A small network was shown many inputs. Here are its activations along a few directions, one row for each input.
Each table varies a few parts of the input and shows all the possible inputs, shuffled.
A made-up example of a description, with smaller parts first: one of 8 places around a ring, together with either a single point or one of 9 places around a ring or (one of 2 separate values, together with one of 6 places along a line).
Shared parts are said once, and a part with two or three values counts as separate values.
In the rows, 128 means zero.

Rows:
x1: [140  65  86 193 135 166 222 142 142 126 142 146  66 134 157 116 124]
x2: [165 129 139 121  86 149 141 134 135 127 139 143 221 151 147 122  90]
x3: [102 109 145 137 163 111 190 124 167 147 175 213  37 100 113 118 168]
x4: [142  99 155 123 121 101 211 155 199 188 193 187 101 115 122  92 130]
x5: [159 142 111  98 100 108  58 168 133 138  86  31 182 140 117 135  87]
x6: [100 145 106 122 154 130  39 109  80  99  60  54  97 131 112 159 152]
x7: [ 98 175 171 109 138 119 107  83 111 107 151 189 155 114 124 130 154]
x8: [ 97 179 142  90 159  75  28 119 102 130  92  75 108 118  85 151 150]
x9: [105 142 126 141 134 168 119  76  84  76 124 168 137 132 148 144 156]
x10: [127 164 145  76 119  59  43 159 131 161 110  53 161 123 103 134 101]
x11: [140 130  86 137 121 146  61 141  84  98  56  25 130 137 125 146 107]
x12: [146 122 109 159 103 185 141 106  85  77 116 135 171 145 157 132 112]
x13: [165  68 124 148 110 134 237 172 191 168 170 151 119 133 135  97 104]
x14: [100  84  98 175 167 156 195 114 138 126 146 183  24 120 147 132 167]
x15: [135 168 177  92 109 113 129 117 139 151 161 168 211 127 128 113 119]
Q: Changing only one part turns x4 into x15. The same change can be made to x3. Which row results?
A: x7
Q: What is each input in this table made of?
A: one of 3 separate values, together with one of 5 places around a ring
Q: Change only the place on the ring of 5 in x8. List by row number the other rows that result.
A: x5, x6, x10, x11
Q: Change only the choice among 3 separate values in x9. List by row number the other rows that result.
A: x6, x14

Rows:
x16: [104 179 153  76 113  91 100 142 151 132 155 138 154 107 115 119 117]
x17: [134 111 114  94  84  88 130 196 136 141 132  71 136 127 106  76 100]
x18: [119 119 113 126 116  91 105 164 131 139 115  68 143 139 141 122  88]
x19: [151 124 121 137  93 154  88 126  80 114  99  92 157 134 137 129 103]
x20: [124 136  83 128 154 158 104 120  97 100  60  49 105 133 124 158 136]
x21: [120 162 140 138 171 145 168 116 133 158 209 205  90 112 148 118 166]
x22: [110 159 179 102 142  73  90 124 120 126 142 138 158 130 126 135 125]
x23: [129  53  95 162 135 142 217 141 172 127 148 149  79 127 157 154 117]
x24: [125 152 160 112 144 108  63 100 101 128 119 123 128  96 120 161 152]
x25: [131 124 109 135 115 118  89 149 103 112  86  66 100 108 132 138  98]
x26: [138 141 137 106  64 142 133 166 152 125 122  94 186 135 123  81  82]
x27: [129 161 106 122 142 161  80  83  82  93  75 118 170 131 140 152 155]
x28: [101 169 135 118 157 129  79  86  95  94  75 114 122 117 123 157 188]
x29: [143  86 146 143 121 158 192 105 159 102 158 222 135 131 152 134 145]
x30: [130 145 175 112 131 119 104 113 132 131 116 128 210 128 130 133 108]
x31: [141 108  83 174 156 159 196 171 137 170 167 145  79 122 148 110 127]
x32: [134 125 142  76 122  84 102 165 166 158 131  97 113 118  82 102 130]
x33: [154  68 104 171 101 169 209 125 156 125 147 182 129 156 163 143 123]
x34: [145 170 143  90  93 119 115 155 134 124 154 145 200 140 114 117  98]
x35: [144 142 139 169 140 149 189  94 132 136 188 199 136 121 124  88 149]
x36: [105 137 117 121 164 132  83 112 101 111  71  78  76 142  82 158 174]
x37: [115 102 146 134 136 114 188  86 174 115 167 217  94 125 146 144 173]
x38: [146 151 147 124 120 133  80  95  96 116  93 129 175 105 133 152 120]
x39: [128 133 116 116 145 103  61 117 116 144 109  89  86 119  98 167 129]
x40: [129 127 146 134  92 124 119 139 121 128 106  94 195 155 140 110  83]
x41: [ 98 131 148 116 129  58  91 143 138 139 116 101 114 137 103 120 106]
x42: [ 95  54 122 136 138 122 183 142 170 126 164 188  48 128 129 123 144]
x43: [107 121 129 155 162 126 184 126 158 163 168 161  36 111 118  93 142]
x44: [155 142  90 135 136 186  99 104  82  96  68  79 155 156 150 150 134]
x45: [156 111 100 178 127 185 198 134 115 167 182 162 131 151 135  95 128]
Q: Changing only one part turns x25 into x39. The same change can be made to x18. Which row results?
A: x41
Q: What is each input in this table made of?
A: one of 5 places around a ring, together with either one of 2 separate values or one of 4 places along a line
Q: Start at x26 and move only the place on the line of 4, one step at a time. The first step leads to x40. Which rows follow, in order?
A: x19, x44

Rows:
x46: [113 113 119 167 146 156 121  90  89  75  99 131 132 152 140 160 131]
x47: [154  96  70 128  92 181 119 161 109  92  93  64 179 162 146 139  88]
x48: [126 160 114 125 142 101  85 146 112 169  99  61 103 126 114 117 125]
x49: [144 102 115 148 126 145 212 153 152 175 162 147 110 129 138  88 126]
x50: [133  97 106  85 108 105  79 187 137 133  87  41 118 126 111 137 102]
x51: [ 80 126 121 105 160  78  77 123 115 114 119 103  81 116 126 164 152]
x52: [163 183 176 114  84 131  85 100 120 110 130 144 247 133 132 117 100]
x53: [117  85 150 165 136 114 200 124 153 121 168 187  85 129 127 117 127]
x54: [126 176 194  54 124  59  60 135 144 156 121 118 197 120  96 138 120]
x55: [148 130  97 155 108 183 130 124  95 116  90  98 150 153 156 113 119]
x56: [ 96 133 136 161 163 143 198 106 143 134 174 207  64 117 114 104 163]
x57: [ 93 148 116 111 171 123  68  92  90 127 123 128  42  89 102 161 189]
x58: [104 174 111 166 159 176 110  66  77  80 109 155 104 128 132 141 167]
x59: [164 138 179  88  97  96 170 138 185 174 203 214 197 102 146 119 112]
x60: [157  60 116 147 105 131 206 177 198 147 143 122 111 137 140 107  99]
Q: Changing only one part turns x58 into x57. The same change can be made to x52. Which row results?
A: x54
Q: What is each input in this table made of?
A: one of 3 separate values, together with either a single point or one of 4 places along a line
Q: Which other rows agree with x53 in the choice among 3 separate values? List them by row number.
A: x49, x56, x59, x60
Q: Start at x58 and move only the place on the line of 4, one step at a time. The first step leads to x46. Which rows follow, in order?
A: x55, x47
